Each row below holds a small network's activations on one input, seen along a few directions.
Each table varies a few parts of the input and shows all the possible inputs, shuffled.
Descriptions start from the smaller parts, as in this example, which fits no table here: one of 3 separate values, together with either a single point or one of 11 places along a line or (one of 4 places along a line, together with one of 8 places around a ring).
Shared parts are said once, and a part with two or three values counts as separate values.

Other details of the inputs shift rows strongly along two fixed directions, in all tables alike. That doesn't count.

Table:
row 1: [90 104 -367 -224 28 304 226 -80 251 304 65]
row 2: [180 150 -145 -73 -234 184 3 -120 394 411 24]
row 3: [219 83 -116 -92 -76 325 -18 -76 374 455 32]
row 4: [153 165 -284 -210 -236 211 261 -66 308 368 122]
row 5: [133 141 -306 -211 -126 207 233 -33 321 451 188]
row 6: [158 161 -176 -68 -130 180 -2 -96 416 516 99]
row 7: [-300 233 498 280 -151 -30 92 -146 -324 -131 -509]
row 8: [-81 -718 90 270 351 -653 -393 312 -357 -691 82]
row 9: [-235 113 498 26 -140 199 232 145 -344 1 -306]
row 10: [-95 -448 185 33 399 -453 -379 352 -691 -947 171]
row 11: [-256 462 422 79 28 -42 93 -87 -547 -278 -167]
row 12: [350 -790 -500 -45 365 -305 -505 197 359 -246 522]
row 13: [-285 187 375 78 -152 -26 294 50 -336 -180 -349]
row 14: [-284 160 480 231 -9 129 61 -125 -310 -51 -482]
row 15: [78 137 -374 -180 10 117 247 -71 255 301 123]
row 16: [162 378 -352 -157 -16 132 62 -238 76 8 232]
row 17: [-291 233 608 259 -225 -10 -6 -113 -210 -59 -424]
row 18: [302 -751 -534 3 314 -468 -502 197 365 -233 579]
Description of these inputs: one of 3 separate values, together with either a single point or one of 5 places around a ring.
Question: Changing only the choice among 3 separate values turns row 5 into row 9. The same change can be made to row 11. Which row results?
Answer: row 10

Table:
row 19: [66 -261 17 -71 -23 -43 67 300 -15 -68 65]
row 20: [0 -106 -139 28 106 -154 44 5 -64 -217 68]
row 21: [-67 -39 82 144 53 -255 -103 25 -243 -320 -70]
row 22: [5 -205 -91 16 127 -147 6 36 -12 -122 3]
row 23: [-279 471 699 231 -156 303 56 -153 -175 213 -450]
row 24: [295 -173 -460 -198 251 -76 -315 -42 96 -241 451]
row 25: [-159 -377 223 138 -42 -213 -80 151 -79 -139 -155]
row 26: [-97 -202 202 209 17 -296 -145 101 -104 -182 -107]
row 27: [-110 -296 280 216 -49 -261 -153 106 -5 -146 -95]
row 28: [278 -330 -430 2 153 -264 -178 7 216 -82 270]
row 29: [-123 51 36 93 85 -218 -89 -5 -255 -390 -9]
row 30: [-290 413 725 269 -277 362 16 -158 -151 321 -491]
row 31: [162 -260 -587 -121 164 -161 -72 -22 71 -241 334]
row 32: [-38 -250 -31 106 45 -149 -26 92 62 -82 -16]
row 33: [169 616 -247 -228 -45 479 82 -457 342 546 48]
row 34: [24 -44 -88 -182 68 -52 148 170 -215 -228 274]
row 35: [435 288 -686 -287 49 449 -56 -392 702 693 328]
row 36: [-277 323 674 32 -389 328 339 120 -150 263 -525]
row 37: [-117 -85 147 -123 56 -132 99 263 -352 -238 66]
row 38: [123 465 -326 -274 -192 501 361 -148 332 659 12]
Question: Changing only one part turns row 34 into row 24. The same change can be made to row 19. Which row results?
Answer: row 23
Question: What is each input in this table made of?
Answer: one of 4 places along a line, together with one of 5 places along a line
Question: Change only the place on the line of 5 in row 32. List by row number the other rows that result.
Answer: row 20, row 22, row 25, row 31
Question: Start at row 29 and move only the place on the line of 5, one step at a time. The first step leads to row 21. Which rows follow, in order?
Answer: row 28, row 26, row 27

Table:
row 39: [20 -196 138 -15 28 66 -30 144 -1 -86 0]
row 40: [-7 -38 75 24 9 -107 -79 82 -83 -93 64]
row 41: [-82 -45 -21 57 49 -196 9 -104 -19 -213 -20]
row 42: [-41 173 143 21 -42 213 33 -88 106 260 -213]
row 43: [-4 -148 63 107 18 -104 -151 3 2 -40 -133]
row 44: [29 -51 57 -74 -57 -75 -45 106 -103 -140 70]
row 45: [3 -35 101 -32 5 -44 -107 110 -116 -94 85]
row 46: [-48 297 135 53 -100 115 77 -141 18 163 -97]
row 47: [18 -28 82 49 69 -73 -141 50 -63 -100 63]
row 48: [33 15 46 95 79 -28 -222 -12 -34 -165 32]
row 49: [-40 -71 -24 2 155 -12 -77 -16 -134 -133 34]
row 50: [-42 -196 95 21 -67 -34 41 153 -15 -81 -16]
row 51: [66 224 -104 -142 -190 124 112 -73 120 187 43]
row 52: [80 -54 130 -97 39 14 -101 71 -116 -134 98]
row 53: [-136 298 15 15 -14 235 33 -296 -34 102 -147]
row 54: [-6 -174 112 34 76 -1 -98 124 5 -21 -35]
row 55: [-57 -65 -32 11 106 -142 16 2 -66 -151 18]
row 56: [-62 -181 79 46 -49 -55 6 137 -14 -29 -15]
row 57: [23 -16 34 130 9 -124 -129 -37 -28 -158 26]
row 58: [-143 290 47 31 -55 87 134 -280 26 66 -168]
row 59: [-53 -184 77 99 -39 -136 14 106 -13 -12 -40]
row 60: [-16 -189 137 13 39 30 -67 152 -15 -62 -10]
row 61: [4 -32 96 13 49 -64 -119 84 -94 -83 75]
row 62: [-78 256 -47 -28 -38 49 207 -180 87 141 -94]
row 63: [-92 -54 -32 42 93 -82 -96 -95 -94 -186 -9]
row 64: [-57 -34 -77 -26 12 -145 110 119 -101 -157 -6]
row 65: [33 -33 118 -48 51 -2 -141 107 -108 -108 94]
row 66: [-113 238 232 142 -169 98 102 -208 10 226 -351]
row 67: [-51 -61 -37 -2 93 -131 46 66 -103 -138 21]
row 68: [-35 163 83 3 -91 215 106 -83 141 329 -130]
row 69: [-83 247 202 79 -97 207 -8 -168 48 212 -346]
row 70: [316 -270 -663 -215 258 -8 -130 -22 287 73 467]
row 71: [34 -11 92 35 104 -22 -172 53 -61 -107 62]
row 72: [-9 -178 88 73 48 -75 -93 80 4 -16 -64]
row 73: [-71 345 188 155 -174 81 99 -231 -8 92 -179]
row 74: [-71 -184 55 70 -73 -101 26 142 -18 -35 -13]
row 75: [-12 131 25 -41 -114 241 121 -53 169 301 -70]
row 76: [497 -68 -796 -398 49 165 -92 -107 600 364 579]
row 77: [-47 -183 90 77 -6 -97 -16 110 -10 -11 -35]
row 78: [-21 -192 129 12 -20 21 8 153 -21 -75 -15]
row 79: [16 -193 17 134 -28 -206 -71 -30 24 -45 -88]
row 80: [351 -254 -512 -200 212 -38 -264 59 335 48 494]
row 81: [-20 -191 58 111 -17 -169 -16 48 10 -14 -55]
row 82: [156 164 -234 -162 22 272 157 -125 67 184 77]
row 83: [21 211 -162 -89 30 176 146 -146 85 222 20]
row 84: [-18 -44 51 41 -28 -142 -41 69 -74 -82 59]
row 85: [-73 -29 -41 3 53 -160 94 64 -79 -131 -7]
row 86: [-27 -40 35 -7 -80 -122 -41 109 -100 -106 59]
row 87: [-60 347 164 102 -99 157 -3 -193 -6 105 -146]
row 88: [-37 125 -30 -30 -215 184 222 -46 180 270 -86]
row 89: [-33 -48 -62 -30 44 -95 63 106 -126 -152 14]
row 90: [-11 -43 -45 -47 20 -77 111 117 -163 -194 -20]
row 91: [-55 159 116 64 -116 118 123 -122 100 274 -203]
row 92: [150 178 -287 -167 -14 223 196 -106 112 197 72]
row 93: [-31 -29 -73 -40 -12 -122 136 137 -133 -196 -32]
row 94: [-2 -35 60 87 -11 -152 -57 31 -52 -110 39]
row 95: [71 187 -240 -134 -5 196 159 -108 96 215 60]
row 96: [-4 -48 51 -26 -34 -92 -71 109 -99 -108 75]
row 97: [-11 -67 8 -19 108 13 -3 76 -209 -143 34]
row 98: [-64 -55 -6 18 126 -68 -26 -8 -120 -123 10]
Question: Changing only one part turns row 91 into row 46. The same change can be made to row 81. Which row results?
Answer: row 94
Question: Changing only one part turns row 65 into row 97. The same change can be made to row 96. Which row results?
Answer: row 89
Question: What is each input in this table made of?
Answer: one of 3 separate values, together with one of 4 places along a line, together with one of 5 places along a line
Question: Change only the choice among 3 separate values in row 93. List by row number the other rows that result.
Answer: row 51, row 88
Question: Change only the choice among 3 separate values in row 41. List by row number the other rows that result.
Answer: row 73, row 79
